Each row below holds a small network's activations on one record, seen along a few directions.
Each row is followed by the record's values for the fields ZESUL, GAN, GURIF, RAZO, NESET.
A field that a record lacks is left out.
Other fields move the rows too, some of them a lot.
(in the rows, 500 means zero)
Random noise pushes rows far along 3 fixed directions. That doesn't count. These rows show it; they differ only by the noise:
[536 463 463 452 532 782 568 426 392 492 464 505 415 471 525 564 433 557
 517 505 613 728 439]
[493 449 413 412 741 595 554 384 234 419 534 437 346 435 492 494 677 451
 353 559 400 545 670]
[472 474 474 527 440 622 557 406 520 512 469 512 473 498 407 578 478 549
 507 543 549 464 471]
[537 467 477 471 480 791 565 433 441 510 452 519 438 479 519 580 391 574
 548 498 646 727 396]
[520 445 603 514 544 411 360 485 479 551 518 508 510 386 601 578 491 453
 509 419 559 510 397]

[569 496 421 546 414 598 536 525 494 452 575 429 533 502 440 495 412 457
 548 571 553 597 453]
ZESUL=gado, GAN=beri, GURIF=retad, RAZO=gesub, NESET=ligeg
[486 433 604 482 327 660 702 463 585 503 438 573 342 576 622 505 381 635
 549 395 704 611 436]
ZESUL=kiv, GAN=pazub, RAZO=gesub, NESET=ligeg
[453 445 513 478 644 479 541 408 349 477 498 480 312 464 540 531 664 479
 377 476 443 448 601]
ZESUL=kiv, GAN=beri, GURIF=retad, RAZO=gesub, NESET=ligeg
[517 619 488 527 581 208 298 655 593 540 524 489 716 493 470 406 556 388
 532 513 317 366 510]
ZESUL=gado, GAN=fak, RAZO=gon, NESET=tib
[556 547 506 629 512 242 185 611 596 589 581 440 813 421 423 549 517 334
 574 547 384 326 364]
ZESUL=gado, GAN=fak, RAZO=gon, NESET=ligeg
[449 501 470 570 359 619 575 399 608 548 428 537 511 554 356 605 458 581
 529 558 548 385 439]
ZESUL=kiv, GAN=beri, GURIF=retad, RAZO=gesub, NESET=ligeg
[540 534 620 545 375 242 430 704 633 479 548 511 522 502 648 376 362 458
 575 351 574 565 391]
ZESUL=gado, GAN=beri, GURIF=retad, RAZO=gesub, NESET=geni
[437 565 457 413 457 664 631 538 556 478 387 629 485 629 503 438 433 636
 534 486 509 589 504]
ZESUL=kiv, GAN=ziso, RAZO=gon, NESET=kopar
[449 548 465 479 410 699 605 479 631 527 357 607 487 582 420 513 380 629
 571 508 573 556 434]
ZESUL=kiv, GAN=beri, GURIF=retad, RAZO=gesub, NESET=geni
[590 478 513 524 390 548 530 610 502 469 583 455 501 499 593 450 335 470
 569 466 620 705 396]
ZESUL=gado, GAN=beri, GURIF=retad, RAZO=gon, NESET=ligeg
[409 524 646 526 529 125 298 566 705 573 425 639 624 484 555 503 574 458
 512 384 391 204 451]
ZESUL=kiv, GAN=ziso, RAZO=gesub, NESET=geni
[513 427 623 487 595 388 396 480 430 533 526 507 434 395 656 555 543 441
 465 390 537 509 451]
ZESUL=kiv, GAN=beri, GURIF=retad, RAZO=gesub, NESET=ligeg
[568 487 479 516 438 731 462 445 490 552 474 478 563 429 465 585 317 559
 610 521 672 726 320]
ZESUL=kiv, GAN=gotar, RAZO=gesub, NESET=ligeg
[517 439 533 608 342 424 643 464 537 459 627 371 411 525 427 458 499 470
 470 563 545 360 578]
ZESUL=gado, GAN=pazub, RAZO=gesub, NESET=ligeg
[474 592 382 570 286 556 608 524 653 475 528 466 588 598 246 496 435 552
 547 650 480 369 546]
ZESUL=gado, GAN=beri, GURIF=gagil, RAZO=gon, NESET=sufe
[529 433 492 499 548 555 534 389 377 474 546 431 432 420 491 525 516 488
 461 526 543 552 523]
ZESUL=kiv, GAN=gotar, RAZO=gesub, NESET=ligeg
[489 571 469 522 306 354 575 599 667 435 537 497 568 604 426 376 431 526
 532 512 487 399 585]
ZESUL=gado, GAN=beri, GURIF=retad, RAZO=gesub, NESET=napek
[422 531 620 505 481 168 400 564 639 558 491 567 533 465 557 472 536 483
 476 415 435 285 533]
ZESUL=kiv, GAN=beri, GURIF=retad, RAZO=gon, NESET=tib
[537 430 630 613 234 320 606 542 642 473 619 440 440 530 562 441 387 474
 538 433 648 415 464]
ZESUL=gado, GAN=pazub, RAZO=gesub, NESET=ligeg
[465 583 387 363 629 761 609 487 410 471 394 548 418 552 453 455 505 601
 479 557 460 679 597]
ZESUL=kiv, GAN=beri, GURIF=gagil, RAZO=gon, NESET=tib
[535 618 488 473 488 319 318 758 621 503 490 565 749 541 592 355 394 465
 602 440 430 605 409]
ZESUL=gado, GAN=ziso, RAZO=gon, NESET=geni
[549 431 624 531 515 405 311 506 471 561 530 487 543 366 641 607 466 449
 515 401 601 547 365]
ZESUL=kiv, GAN=beri, GURIF=gagil, RAZO=gesub, NESET=ligeg
[572 476 476 518 435 518 570 549 451 425 587 430 466 518 549 437 442 453
 498 506 561 614 506]
ZESUL=gado, GAN=beri, GURIF=retad, RAZO=gesub, NESET=ligeg
[396 605 363 388 442 725 722 495 592 438 342 640 477 714 367 404 482 689
 515 551 429 511 641]
ZESUL=kiv, GAN=ziso, RAZO=gesub, NESET=napek
[468 490 489 458 488 601 563 493 481 476 449 568 465 545 530 519 508 565
 477 483 509 537 493]
ZESUL=kiv, GAN=ziso, RAZO=gon, NESET=ligeg
[414 638 403 344 646 495 531 588 496 465 385 607 536 620 492 343 595 583
 458 507 305 518 668]
ZESUL=kiv, GAN=ziso, RAZO=gon, NESET=tib
[574 543 559 430 440 792 484 524 556 582 383 591 503 497 626 606 296 628
 643 395 730 847 286]
ZESUL=kiv, GAN=beri, GURIF=retad, RAZO=gesub, NESET=sufe
[511 424 497 445 590 700 607 407 338 484 499 491 317 454 576 561 523 520
 441 490 568 653 523]
ZESUL=kiv, GAN=beri, GURIF=retad, RAZO=gon, NESET=ligeg
[556 556 395 566 181 834 729 535 656 455 461 505 586 678 354 450 233 644
 671 605 665 688 377]
ZESUL=gado, GAN=poze, RAZO=gesub, NESET=ligeg
[606 464 543 542 390 474 480 621 474 462 634 419 511 446 613 469 350 429
 555 469 633 684 392]
ZESUL=gado, GAN=beri, GURIF=retad, RAZO=gon, NESET=ligeg
[470 512 536 427 626 383 418 553 459 499 465 576 518 488 617 473 587 482
 448 424 414 482 537]
ZESUL=kiv, GAN=ziso, RAZO=gon, NESET=kopar
[449 518 348 535 270 851 776 349 597 475 432 482 478 632 206 506 376 692
 556 673 586 495 543]
ZESUL=kiv, GAN=gotar, RAZO=gesub, NESET=ligeg
[516 571 516 427 494 688 400 599 608 581 344 671 663 558 605 517 323 611
 659 403 590 756 303]
ZESUL=kiv, GAN=ziso, RAZO=gesub, NESET=kopar
[532 526 427 603 613 229 323 503 443 490 637 329 650 413 333 492 675 308
 419 636 287 237 589]
ZESUL=gado, GAN=fak, RAZO=gesub, NESET=ligeg
[453 424 501 585 387 557 638 324 513 499 556 424 415 470 320 565 508 536
 479 615 556 328 533]
ZESUL=kiv, GAN=gotar, RAZO=gon, NESET=ligeg
[545 439 595 502 482 543 426 498 479 542 491 524 482 416 638 584 410 509
 540 399 648 644 359]
ZESUL=kiv, GAN=beri, GURIF=retad, RAZO=gesub, NESET=ligeg
[482 462 500 539 494 493 468 425 464 506 513 464 499 450 434 585 550 491
 451 538 499 397 508]
ZESUL=kiv, GAN=beri, GURIF=gagil, RAZO=gesub, NESET=ligeg
[529 465 368 512 368 923 779 318 412 451 496 416 366 528 328 539 375 637
 511 642 661 687 500]
ZESUL=kiv, GAN=gotar, RAZO=gesub, NESET=ligeg
[488 495 555 552 290 618 532 481 665 562 423 572 534 537 478 587 326 608
 607 465 677 526 332]
ZESUL=kiv, GAN=beri, GURIF=retad, RAZO=gesub, NESET=ligeg
[521 509 659 457 562 412 301 567 560 618 455 584 546 404 676 574 409 489
 584 349 589 604 334]
ZESUL=kiv, GAN=beri, GURIF=retad, RAZO=gon, NESET=napek

Which values does each new row have?
[408 567 523 410 500 389 521 570 621 483 409 644 529 611 534 396 529 580
 502 428 405 402 598]
ZESUL=kiv, GAN=ziso, RAZO=gesub, NESET=napek
[536 531 484 373 663 696 465 503 362 524 454 524 453 455 594 536 486 540
 511 463 544 763 506]
ZESUL=kiv, GAN=beri, GURIF=gagil, RAZO=gon, NESET=sufe
[460 481 540 555 286 556 598 456 641 516 447 556 476 563 462 551 399 602
 544 478 623 439 424]
ZESUL=kiv, GAN=beri, GURIF=retad, RAZO=gesub, NESET=ligeg
[486 511 477 437 734 391 287 536 387 525 479 539 609 431 574 525 644 423
 438 477 338 485 522]
ZESUL=kiv, GAN=ziso, RAZO=gon, NESET=ligeg
[449 470 671 581 455 191 277 511 697 603 465 609 645 446 547 611 532 448
 551 383 481 219 352]
ZESUL=kiv, GAN=ziso, RAZO=gesub, NESET=ligeg
[547 450 467 472 465 466 679 535 386 350 627 392 363 555 564 344 551 457
 408 509 494 549 679]
ZESUL=gado, GAN=pazub, RAZO=gesub, NESET=ligeg
[337 462 447 531 443 528 820 297 562 489 451 495 287 665 296 469 706 592
 372 612 371 110 760]
ZESUL=kiv, GAN=pazub, RAZO=gesub, NESET=ligeg
[539 548 464 483 505 428 470 634 488 456 530 502 585 546 562 401 475 457
 518 487 441 578 494]
ZESUL=gado, GAN=ziso, RAZO=gon, NESET=ligeg
[428 505 504 486 495 499 529 458 586 509 416 605 513 556 461 539 557 547
 493 488 448 360 531]
ZESUL=kiv, GAN=ziso, RAZO=gesub, NESET=kopar
[385 623 443 410 454 560 609 552 678 490 329 678 541 677 425 404 483 656
 541 493 418 440 586]
ZESUL=kiv, GAN=ziso, RAZO=gesub, NESET=tib
[360 460 541 570 337 461 740 354 677 543 444 532 365 646 358 496 595 606
 456 537 466 131 620]
ZESUL=kiv, GAN=pazub, RAZO=gesub, NESET=ligeg
[488 507 514 435 677 411 355 533 422 506 465 563 567 477 599 484 594 461
 467 441 393 514 502]
ZESUL=kiv, GAN=ziso, RAZO=gesub, NESET=ligeg
[551 449 602 521 468 518 402 504 474 549 508 501 512 413 632 586 401 501
 541 419 648 633 345]
ZESUL=kiv, GAN=beri, GURIF=gagil, RAZO=gesub, NESET=ligeg
[398 520 473 462 537 361 587 451 500 445 489 518 417 554 422 439 649 516
 381 532 357 269 719]
ZESUL=kiv, GAN=beri, GURIF=retad, RAZO=gesub, NESET=napek
[545 499 445 573 278 548 632 552 558 424 593 430 494 554 420 459 377 500
 535 563 580 529 477]
ZESUL=gado, GAN=beri, GURIF=retad, RAZO=gon, NESET=ligeg
[456 493 519 424 576 516 587 441 438 486 491 516 353 494 526 520 603 526
 418 487 471 465 636]
ZESUL=kiv, GAN=beri, GURIF=retad, RAZO=gon, NESET=sufe
[520 475 342 390 669 877 669 367 242 422 460 469 323 512 477 517 561 547
 416 587 498 744 604]
ZESUL=kiv, GAN=beri, GURIF=retad, RAZO=gesub, NESET=ligeg
[597 475 461 567 388 641 530 503 497 463 595 409 561 475 436 497 356 468
 596 579 617 651 406]
ZESUL=gado, GAN=gotar, RAZO=gesub, NESET=ligeg
[494 553 665 518 403 379 321 582 755 643 400 639 663 471 590 549 322 553
 677 365 605 519 268]
ZESUL=kiv, GAN=gotar, RAZO=gesub, NESET=tib
[469 504 553 509 401 567 468 499 681 577 383 654 589 554 521 570 391 583
 621 427 583 500 345]
ZESUL=kiv, GAN=ziso, RAZO=gesub, NESET=ligeg
